Each row below holds a small network's activations on one input, seen along a few directions.
Each table varies a few parts of the input and shows all the possible inputs, shuffled.
A made-up example of a description, with smaller parts first: one of 8 places around a ring, together with either a single point or one of 9 places along a line or (one of 2 separate values, together with one of 6 places along a line).
Shared parts are said once, and a part with two or three values counts as separate values.
In the rows, 128 means zero.

Other details of the inputs vary at random and push rows far along three fixed directions, the same in every table; ignore that.

Rows:
r1: [131 139 118  87  88 167  98 111 162 145 133 127 109]
r2: [140 151  90 150 133 156 117 155 104  95 138  96 109]
r3: [123  90  83  99 112 126 120 152 113 162  58 189 140]
r4: [132 118 158  95  79 155 117 106 181 148 126 121 120]
r5: [ 84 124 112 148 169  92 164 129  99 119 161 156 143]
r6: [181 165  66 153 126 190 130 168 109  82 139  60 115]
r7: [ 89 128 156  88 134  87 118  92 145 166 148 183 140]
r8: [122 109 154 102  86 145 126 120 167 157 117 143 131]
r9: [117 124 181  86 105 128 108  52 189 148 154 128 116]
r10: [109  94  91  96  82 155 129 167 135 171  87 187 139]
r11: [146 154  99 153 150 128 129 165  97 113 124 117 127]
r12: [113 134 176 152 180  67 147 100 114 120 153 132 147]
r13: [156 144 177  90 103 133  86  67 182 134 134  99 101]
r14: [ 96  57 104 164 172  74 177 159  68 128  68 183 165]
r15: [ 79 110 127 146 202  38 162 125  77 136 133 196 160]
r16: [ 96 121 152 182 196  82 166 100  95  85 176 106 135]
r17: [128  87  67 119  79 158 127 218 103 175  49 190 145]
r18: [117 149 175  64 139  83  81  29 169 148 159 150 105]
r19: [181 156 156 112  58 187  90 152 173 147 110  88 112]
r20: [169 111  75 172 103 177 146 226  92 117  57 103 137]
r21: [118 135 144 185 186  97 153 117  95  74 168  89 126]
r22: [170 173 138 177 172 140 151 103 123  55 192  26 118]
r23: [164 190 103 152 118 190 106 153 118  83 169  46  96]
r24: [113 108 171 101 102 118 124 107 162 165 118 156 136]
Description of these inputs: one of 2 separate values, together with either a single point or one of 11 places around a ring.
Changing only the choice among 2 separate values turns r21 into r2. The same change can be made to r8. Which row results?
Answer: r10

Rows:
r25: [ 98 129 162 113 149  95 128  64 150 120 170 129 115]
r26: [ 80 196 187 123 195  60 132  42 143 125 226 138 134]
r27: [120 109 121 114 117 127 118 139 122 143 126 157 134]
r28: [125 110 159 113 117 112 136 124 146 149 123 146 141]
r29: [145  98 105 101  94 154 102 145 128 152  77 150 123]
r30: [118 103  97 202 165 124 196 179  75  87 134 106 153]
r31: [123 109 129 112 132 106 113 120 123 149 109 160 132]
r32: [124 108 100  91 103 130 125 157 132 164  90 176 137]
r33: [141  99 146 108 107 141 125 112 155 141  96 131 133]
r34: [110 100 129 112 122 123 124  98 140 133 110 141 119]
r35: [103 126 148 131 181  78 132  64 119 115 175 131 130]
r36: [126 106 116 130 115 131 122 150 121 136  83 143 124]
r37: [192 182 102 121  97 203  95 148 147 103 123  60 102]
r38: [114 109 137 106 103 133 114 128 144 142 115 152 122]
r39: [187 229 138 136 116 169  94 136 152 100 177  44 100]
r40: [142  92 123 108  84 155 133 127 154 146  94 128 131]
r41: [122 133 120 118 137 103 130 129 120 145 111 160 136]
r42: [125  99 120  96  81 159 110 137 154 149  99 147 114]
r43: [117 127  89 211 170 113 170 198  54  87 114 112 139]
r44: [117 120 142 115  81 161 128 142 156 166 106 146 140]
r45: [128 108 122  96 102 143 108 126 142 150 126 149 123]
r46: [112 127  69 192 177 116 179 205  53  90 131 136 156]
r47: [130 110 155 111 102 134 126 126 155 145 123 139 138]
r48: [ 87 123 140 117 110 129 123 123 140 152 122 162 129]
r49: [122 102 121 100  96 143 119 109 149 138 105 135 112]
r50: [200 230 191 140 103 174  90 109 182  98 195  12  96]
r51: [109 126 151 109 148  86 122 105 126 142 156 155 133]
r52: [107 110 134 111 147  95 130  80 128 132 152 145 129]
r53: [105 107 142 125 153 102 130  94 127 120 121 142 126]
r54: [143 118 103 125 101 146 114 165 113 150  90 142 128]
r55: [184 170 155 142 101 172 109 138 154 113 131  59 114]
r56: [121 116 110 101 132 121 128 103 136 139 114 151 130]
r57: [120 115 107  98 125 120 132 106 137 140 118 153 130]
r58: [102 140 171 128 154  76 122  87 136 130 157 139 123]
r59: [108 168 179 121 203  45 126  47 133 117 191 138 131]
r60: [160 159 101 113  98 177 111 153 145 121 133 101 113]
r61: [120 124 101 116  82 174 112 167 126 162 104 152 132]
r62: [125  97 110 128 115 139 124 149 117 131  76 144 123]
r63: [159 172 133 207 156 137 157 173  91  81 152  57 134]
r64: [137 104 119  97 111 144 104 116 138 145 101 144 123]
r65: [ 84 153 192 140 202  40 141  63 123 104 205 132 129]
r66: [161 155 114 219 168 146 167 186  73  61 138  52 138]
r67: [116  93  94 124 122 135 137 142 112 138 117 150 132]
r68: [115 118 109  99 126 123 132 111 139 142 126 157 130]
r69: [117  93  92 202 159 129 193 202  68  97 121 122 159]
r70: [119 122  88 191 168 107 161 193  57 108 127 129 148]
r71: [123 115 114 108 139 111 127 121 120 140  98 164 134]
r72: [200 185 157 122  77 208  93 108 187 104 153  22  95]
Changing only one part turns r26 into r61. The same change can be made to r56. Which row results?
Answer: r35
What do these inputs look like to the network?
Answer: one of 4 places along a line, together with either a single point or one of 11 places around a ring
Which other rows does r66 become when the place on the line of 4 takes its other values? List them by row number.
Answer: r29, r62, r71

Rows:
r73: [155 131 113 164 122 151 149 183 108 115 106 103 139]
r74: [104  92 112 155 134 119 166 161 101 137  90 159 156]
r75: [ 91 151 170 128 181  73 148  75 132 123 220 139 143]
r76: [167 141 178  86  72 161  82 104 187 153 120 107 111]
r77: [ 87 115 140 109 138  96 131 111 133 157 128 181 139]
r78: [134 182  97 185 157 147 139 165  89  76 170  70 117]
r79: [146 179 115 164 114 172 123 174 120 102 152  76 114]
r80: [144 131 163  52  74 135  74  96 190 188 110 164 117]
r81: [162 165 130 103  59 197  84 154 168 139 123  96 102]
r82: [163 110 112 118  62 196 106 162 150 134  82  98 107]
r83: [117 113 127 117 166  86 136  98 120 125 129 154 134]
r84: [126 129 140 142 136 119 150 132 124 130 121 128 145]
r85: [123 187 178 136 192  72 109  61 125 101 217 100 117]
r86: [165 168 113 164 118 166 116 186 107 107 137  81 121]
r87: [119 172 134 174 189  88 156 140  94  97 178 112 142]
r88: [ 90 151 172 101 165  68 115  51 143 130 187 151 119]
r89: [121 131 108 130 154 101 136 137 104 129 128 151 136]
r90: [ 75  81  95 152 182  81 169 127  79 117 112 179 148]
r91: [155 130 101 165 104 182 136 176 115  97 110  77 116]
r92: [154 163 108 191 122 180 149 190 103  88 134  59 127]
r93: [110 140 167  92 144  86  98  64 146 144 165 150 117]
r94: [119 108 128 139 101 149 139 156 132 137 100 132 133]
r95: [125 106  93 131 136 140 149 133 115 113 139 127 135]
r96: [ 81 117 124 148 181  70 149 118  86 119 152 162 140]
r97: [199 178 137 147  85 196 105 167 146 107 130  45 110]
r98: [114 131 142 103 159  91 126  70 139 130 142 146 129]
r99: [130 192 149 121 153 118 108  80 142 113 187 100 113]
r100: [142 137 111 162 152 137 129 142  97  89 143  90 118]
r101: [107  77 147  80 114  97 129  78 161 171  87 188 139]
r102: [154 182 164  72  74 169  73  95 197 159 144 111 103]
r103: [128 105 153  91  89 144 128 108 171 160 132 142 137]
r104: [170 139 106  90  85 176  95 132 158 135  96 111 109]
r105: [153 187 173  73  91 148  79  79 195 156 155 115 107]
r106: [132 139 157 125 117 137 118  92 157 118 146  95 109]
r107: [143 117 116 155 144 125 150 148 111 106 116 110 134]
r108: [ 97 121 166 103 162  78 116  50 143 127 162 146 120]
r109: [ 82  72 163 112 130  81 144 105 134 160 108 186 146]
r110: [137 206 180 152 156 116 108  98 140  92 216  64 107]
r111: [101  98 138 181 190  74 166 122  83  98 144 130 142]
r112: [116  93 112 151 139 109 169 166 100 137  89 158 158]
r113: [152  96 124 106  93 147 117 135 146 146  83 133 126]
r114: [140 122 150  71  64 155  78 119 175 177 103 154 115]
r115: [105  92 186  92 116  91 117  78 161 167 121 169 135]
r116: [161 138  87  89  62 202 101 156 155 144 125 112 114]
r117: [102  74 140 102 140  77 146  94 138 158  93 186 148]
r118: [131 104  47 172 131 165 161 204  72 104  77 124 140]
r119: [105  53  83 135 109 138 158 170 106 148  51 176 145]
r120: [174 175 117 171 118 185 128 152 128  81 142  41 111]
r121: [101 150 138 164 195  88 149  87 102  80 187 104 124]
r122: [109 122 130 133 155 108 133 104 118 108 145 130 123]
r123: [101  55  97 141  99 138 162 191 102 151  55 178 153]
r124: [156 208 181 119 142 120  97  89 164 114 197  82 109]
r125: [ 99  70 135 109 133 101 154  95 139 144 131 166 145]
r126: [117  99  55 151 139 125 159 200  70 132  79 171 150]
r127: [138  76  89  92  95 145 116 151 127 158  59 167 130]
r128: [141 182  74 210 183 136 164 191  56  69 160  75 136]
r129: [159  86 132  76  56 170  91 128 173 171  64 142 115]
r130: [123 151 103 140 138 136 128 142 111 120 138 123 121]
r131: [138  69  80 105  93 155 116 168 116 154  53 165 130]
r132: [ 92  90 100 138 177  67 154 140  76 139 112 193 155]
Changing only one part turns r117 into r126. The same change can be made to r119. Which row results?
Answer: r130
Changing only one part turns r84 into r128. The same change can be made to r115. Which row results?
Answer: r93
What do these inputs look like to the network?
Answer: one of 5 places around a ring, together with either a single point or one of 11 places around a ring
Start at r125 and move only the place on the ring of 5, one step at a time. The first step leads to r103. Which rows follow, in order?
Answer: r75, r116, r95
Which other rows does r104 become when the place on the ring of 11 takes its other values? List them by row number.
Answer: r83, r90, r98, r100, r108, r118, r121, r122, r127, r131
